Each row below holds a small network's activations on one input, seen along a few directions.
Each table varies a few parts of the input and shows all the possible inputs, shuffled.
A made-up example of a description, with smaller parts first: one of 4 places along a line, together with either a single point or one of 9 places along a line or (one of 3 separate values, together with one of 5 places around a ring).
Shared parts are said once, and a part with two or three values counts as separate values.
In the rows, 128 means zero.

Other details of the inputs shift rows strongly along two fixed directions, in all tables alike. That doesn't count.

Rows:
r1: [124 176  47 161 126 154 122 122 189 113  94 147]
r2: [ 96 142 104 114 132 109 131 115 224 137 139 136]
r3: [157 188 169 107 145  76 105 182 142 127  88 136]
r4: [ 81  65 109 135 147 144 169  77  99 171 131 162]
r5: [ 90 138 109 117 110 116 121 110 223 133 127 128]
r6: [168  86 162 127 129 120 124 135  33 120 148  98]
r7: [164 185 169  79 136  82 128 174 155 126 102 141]
r8: [143 107 166 130 123 122 102 137  35 116 134  99]
r9: [111 172  69 159 111 157 123 123 201 118  89 149]
r10: [ 78  55 113 143 141 143 158  81 103 161 145 151]
r11: [187 204 165 125 118 121 123 190 148 100 109 126]
r12: [177 109 169  99 123 136 128 123  38 114 170  98]
r13: [ 81  49 114 153 108 156 135  73 100 152 141 121]
r14: [199 165 160 102 136  98 100 174 150 113 141  84]
r15: [103 124 106 128 116 123 113 115 218 140 126 110]
r16: [104 138 103 149 133 128  96 105 196 149 136 108]
r17: [115 173  55 162 110 159 116 122 192 112  81 149]
r18: [110 141 115 119 105 135 113 102 221 142 137 115]
r19: [204 214 147 125 133 115 123 196 141  93 112 123]
r20: [186 144 128 136 129 155 138 152  12  90 123 130]
r21: [ 77  53 102 130 140 148 153  78 102 145 161 135]
r22: [111 123  96 127 133 120 120 111 212 140 138 107]
r23: [179 171 158  85 160  80 133 180 142 128 113 130]
r24: [170 168 168  86 143  84 128 183 140 127 101 134]
r25: [161  90 157 106 139 117 131 139  35 109 156 103]
r26: [173 139 144 136 113 160 135 151  18  93 115 132]
r27: [ 88 142 117 109 124 113 133 117 221 146 123 150]
r28: [ 92  92 104 158 127 191 175  76  99 142 156 151]
r29: [182 179 171  91 111  88  98 175 158 103 124  96]
r30: [151 102 178 109 136 114 146 146  37 138 113 144]
r31: [102 122 100 145 130 107 120 118 216 143 123 122]
r32: [ 57  67 109 155 122 148 123  75  89 143 137 129]
r33: [145 112 156 127 142 109 108 142  37 111 141 106]
r34: [ 62  71 109 145 148 144 140  77  89 156 145 149]
r35: [109 171  85 156 112 156 130 125 208 124  99 148]
r36: [116 171  95 151 128 150 147 124 218 134 125 144]
r37: [ 74  70 114 157 117 167 115  66  96 154 148 117]
r38: [148  91 181 117 129 114 136 149  39 129 129 134]
r39: [113 173  62 161 110 158 119 123 196 115  85 149]
r40: [ 84  90 115 158 112 194 168  78  97 141 143 152]
r41: [108 169  99 153 113 154 137 125 213 130 108 146]
r42: [ 94 125 104 127 119 115 117 120 223 137 122 120]
r43: [ 90 147 104 131 155 109 127 114 187 159 107 153]
r44: [159 105 163  96 128 118 136 130  37 105 160 110]
r45: [ 74  50 115 151 111 148 140  79 100 148 137 131]
r46: [142 105 175  96 118 119 135 139  45 111 149 124]
r47: [ 95  98  70 164 124 193 160  76  83 129 134 153]
r48: [ 87  66 104 125 121 159 148  58 100 141 168 122]
r49: [177 134 154 133 131 157 153 146  24 103 144 131]
r50: [ 89 120 115 142 119 108 121 127 215 147 114 137]
r51: [179 164 165 115 141  69 107 193 154 113 119 112]
r52: [193 209 155 126 117 120 117 195 141  93  99 125]
r53: [154 180 169 118 134  72  85 191 147 109 108 113]
r54: [ 70  55 118 125 130 152 156  82 100 154 145 150]
r55: [212 221 120 129 132 114 107 198 127  80  92 123]
r56: [172 166 170  96 130  77 105 195 155 106 119 110]
r57: [ 84 138 102 143 144 105 107 122 198 142 125 131]
r58: [182 171 165  90 155  74 119 192 154 115 126 119]
r59: [ 99 148 109 108 140 108 139 117 224 146 133 147]
r60: [ 73  69  98 156 133 152 122  68  92 147 151 117]
r61: [133 113 176 120 138 111 117 148  38 124 127 132]
r62: [165  86 175 128 110 136 118 132  37 128 144  99]
r63: [110 125 110 129 114 135 111 110 220 147 134 108]
r64: [ 96  53 106 154 123 164 137  65 106 159 160 116]
r65: [156 121 165  83 150 114 157 133  44 131 139 144]
r66: [182 139 142 134 130 156 146 150  17  96 134 130]
Each input here is: one of 2 separate values, together with either one of 9 places along a line or (one of 4 places along a line, together with one of 6 places along a line).
Question: Changing only the choice among 2 separate values turns r55 into r39. The same change can be made to r22. Which row results?
Answer: r15
Question: Changing only the choice among 2 separate values turns r24 into r23. The same change can be made to r13. Which row results?
Answer: r6
Question: Change only the place on the line of 4 in r45. List by row number the other rows that result.
Answer: r5, r32, r42
Question: A walk changes only the place on the line of 6. It starts at r12 and steps to r48. List the rest of the walk in order.
Answer: r44, r2, r59, r65

Rows:
r67: [ 59 115 150 132 132 112 116 116 211 183 112 147]
r68: [ 93 144  73 149 136 136 101  87 213 137 148 110]
r69: [193 140 196 130 106 136 106 167  47  95 159  83]
r70: [112  62 126 124 112 182 162  66  76 140 175 112]
r71: [ 93 126 108 169  94 154 103 108 223 131 121 110]
r72: [183 131 162 133 124 115  78 171  30  83 127  79]
r73: [181 179 145  74 156  53 105 192 194 112 122 111]
r74: [104  46 126 161  74 168 125  89  70 132 122 115]
r75: [ 98 116  69 115 140 120 129  90 216 144 145 128]
r76: [187 178 175  74 129  73 126 196 210 124 125 115]
r77: [113 153  74 167 142 151 149 121 190 145 103 159]
r78: [164 178 159  82 160  36 107 195 187 115 116 117]
r79: [ 77 174  84 121 102 157 143 104 189 116  97 175]
r80: [148 124 203 102 157  66  89 177  28 129 123 121]
r81: [108  89 100 157 136 184 169  94  44 133 128 162]
r82: [172 177 188  81 135  57 130 199 204 130 118 120]
r83: [106 115 101 117 111 137 148  93 234 152 149 133]
r84: [216 149 154 152 160 131 143 186  29 113 116 131]
r85: [206 216 133 148 154 100 125 206 171 113  90 134]
r86: [103 141 105 152 109 153 119  92 230 142 152 113]
r87: [ 77  47 169 122 134 129 163  82  71 172 145 148]
r88: [ 91 101 105 134 115 187 168  85  40 119 125 170]
r89: [ 96  97 103 142 122 186 168  88  42 124 126 167]
r90: [100 160  77 151 129 153 147 115 190 136 101 164]
r91: [202 137 158  88 147 111 112 154  39  96 154  83]
r92: [162 118 200  90 163  58 113 167  34 122 130 120]
r93: [ 94  51  92 160 100 145 109  88  54 125 117 109]
r94: [ 82 171  82 128 109 156 144 107 189 121  98 172]
r95: [ 93  79  98 157 124 165 113  79  58 129 167 104]
Question: Describe the family of inputs behind these rows.
Answer: either one of 9 places along a line or (one of 2 separate values, together with one of 10 places along a line)
Question: Change only the place on the line of 10 in r80. List by row number the other rows that result.
Answer: r68, r72, r73, r75, r78, r91, r92, r93, r95

Rows:
r96: [154 116 158 135 127 139 143 145  41 116 126 136]
r97: [ 80  99  95 137 107 165 129  78 122 130 130 133]
r98: [153  99 166 117 132 118 118 132  51 123 153 103]
r99: [ 83 102  95 142 111 167 128  73 117 133 138 129]
r100: [167 117 137 125 128 141 142 140  43 108 136 126]
r101: [185 191 140 109 131 102 107 182 148  88 125 106]
r102: [109 160 107 148 115 125 120 138 222 130 105 137]
r103: [102 163 108 143 119 126 123 133 210 133 101 146]
r104: [121 142 127 111 121 114 127 125 231 141 136 118]
r105: [120 169 104 158 121 130 114 135 231 136 114 123]
r106: [172 159 167 101 132  77 104 181 144 115 119 109]
r107: [195 184 139 118 128 113 109 179 137 101 109 110]
r108: [156 100 168 113 130 121 122 131  54 124 156 104]
r109: [166 117 142 129 121 150 129 138  42 111 127 118]
r110: [179 190 160 129 118 108  96 181 143 103 115 106]
r111: [184 168 173 101 131  87 104 173 154 116 137  97]
r112: [101 167 101 135 118 125 120 128 212 131 101 147]
r113: [ 78  74 115 131 133 135 145  86 117 153 138 141]
r114: [180 190 140 105 137  99 122 180 136  93 119 124]
r115: [ 95 103  90 147 125 164 151  88 121 143 119 154]
r116: [ 86  77 122 118 128 145 160  82 124 154 149 143]
r117: [ 94 104  84 146 127 165 140  80 118 126 155 127]
r118: [153  97 171 101 126 119 136 137  55 122 148 117]
r119: [147 123 150 110 111 136 124 134  40 103 126 125]
r120: [ 82  94 104 154 108 167 133  89 123 136 131 135]
r121: [123 167  86 138 127 128 120 134 228 122 122 125]
r122: [ 78  80 118 126 140 140 151  86 115 158 144 146]
r123: [123 146 126 116 124 117 124 119 229 144 143 114]
r124: [166 123 139 124 135 138 148 140  43 111 132 134]
r125: [150  93 166 112 129 116 120 137  52 121 146 107]
r126: [ 93 107  90 148 133 166 152  88 119 147 120 158]
r127: [140 105 166 112 148 108 129 142  42 130 135 127]
r128: [ 87  69 118 129 123 143 137  83 121 148 151 124]
r129: [ 83  76 120 122 129 142 155  84 121 154 146 142]
r130: [124 169  97 157 123 134 116 130 229 137 111 124]
r131: [104 137 108 143 137 100  93 124 205 143 122 111]
r132: [159 126 153 133 137 142 145 144  41 122 123 140]
r133: [ 98 109  85 144 137 166 155  87 118 143 125 156]
r134: [123 164  98 151 119 133 118 135 230 134 104 128]
r135: [101 101  85 152 128 168 142  84 118 131 153 128]
r136: [172 162 162 118 139  78  86 175 139 116 124  95]
r137: [153 130 138 114 143 136 145 137  42 104 142 136]
r138: [167 156 160 116 137  74  85 181 137 114 114  99]
r139: [123 165  86 136 131 130 132 127 210 133 103 145]
r140: [105 134 112 133 131  98  99 130 212 141 118 116]
r141: [164 128 139 124 144 140 149 140  42 115 133 138]
r142: [186 182 154 125 131 107 122 185 132 110 100 129]
r143: [145 128 152 109 118 135 130 134  37 105 123 133]
r144: [ 94  96  84 144 125 163 151  89 119 130 142 142]
r145: [144 133 153 109 126 135 131 134  35 110 125 137]
r146: [ 89  74 121 120 120 146 153  83 128 149 152 135]
r147: [182 164 177  86 125  89 123 177 156 115 132 111]
r148: [ 75  74 113 135 135 132 139  88 115 153 135 140]
r149: [ 77  70 109 139 130 130 127  90 115 148 134 132]
r150: [138 105 164 116 150 105 124 143  41 130 131 126]
r151: [104 101  83 156 128 170 144  82 123 138 146 130]
r152: [159 113 157 139 119 145 131 145  47 111 133 118]
r153: [168 192 156 112 129 102 111 180 130 107 103 134]
r154: [103 165  99 136 111 125 113 129 221 128 103 138]
r155: [ 79  71 112 135 128 133 132  88 117 149 138 132]
r156: [ 86  92 106 159 112 166 137  93 126 136 132 135]
r157: [188 181 145 118 123 110 113 181 132 105 101 121]
r158: [100  98  83 145 122 168 148  86 121 137 127 143]
r159: [107 135 114 129 129 101 104 130 216 141 121 116]
r160: [162 115 150 134 121 144 138 143  44 114 125 127]
r161: [173 180 163 125 126 103 117 186 133 106 104 130]
r162: [179 167 179  84 132  88 131 176 151 119 130 119]
r163: [141  96 159 121 135 103 112 143  44 121 130 114]
r164: [111 167 106 150 134 126 131 137 214 141 103 150]
r165: [ 97 140 111 134 142  90 107 134 206 145 104 132]
r166: [ 84  72 116 127 124 140 142  86 122 149 146 133]
r167: [162 122 140 120 136 138 147 141  40 104 139 133]
r168: [148 117 159 129 113 139 128 144  43 108 127 127]
r169: [187 169 176  97 129  89 109 172 157 117 140  97]
r170: [172 169 174  91 144  84 122 179 141 123 125 122]
r171: [ 70  80 110 142 148 126 130  92 109 156 128 142]
r172: [101 169 108 143 127 126 124 133 210 137 102 150]
r173: [111 148 126 105 137 114 143 124 218 151 132 141]
r174: [109 139 113 135 133 104 101 123 213 143 128 112]
r175: [ 99 140 113 130 140  93 112 132 208 145 108 133]
r176: [ 89  98 105 164 116 167 135  89 125 139 139 130]
r177: [ 83 102  97 152 112 168 129  79 123 137 137 131]
r178: [172 186 164 125 134 104 118 187 131 110 105 134]
r179: [125 167  89 149 123 138 114 124 220 136 110 125]
r180: [ 80  75 118 126 131 139 150  85 119 153 142 142]
r181: [ 88  98  82 138 124 160 149  85 119 126 144 141]
r182: [183 162 176  92 126  88 112 177 157 114 134 101]
r183: [105 100  83 154 125 175 141  78 118 139 139 130]
r184: [ 90  94 104 158 116 162 147  95 124 140 128 144]
r185: [159 127 140 121 145 139 148 140  40 109 140 137]
r186: [169 118 137 128 128 145 136 139  48 107 140 117]
r187: [ 84  82 123 118 136 146 161  83 120 159 151 147]
r188: [180 161 173  96 128  85 107 178 154 114 131 101]
r189: [143 105 168 108 146 112 134 140  44 130 139 128]
r190: [105 166  98 139 111 129 107 128 226 127 107 129]
Question: Changing only one part turns r149 into r140. The same change can be made to r154. Which row results?
Answer: r190
Question: Changing only one part turns r101 into r114. The same change can be made to r156. Which row results?
Answer: r161
Question: Describe the family of inputs behind these rows.
Answer: one of 5 places along a line, together with either one of 8 places along a line or one of 11 places along a line
Question: A walk changes only the place on the line of 11. It starts at r145 and steps to r153. List the rest of the walk in order.
Answer: r172, r178, r164, r132, r126, r133, r141, r185, r137
Question: A walk changes only the place on the line of 8. It starts at r104 and steps to r182. List the rest of the walk in order.
Answer: r188, r128, r125, r159, r140, r138
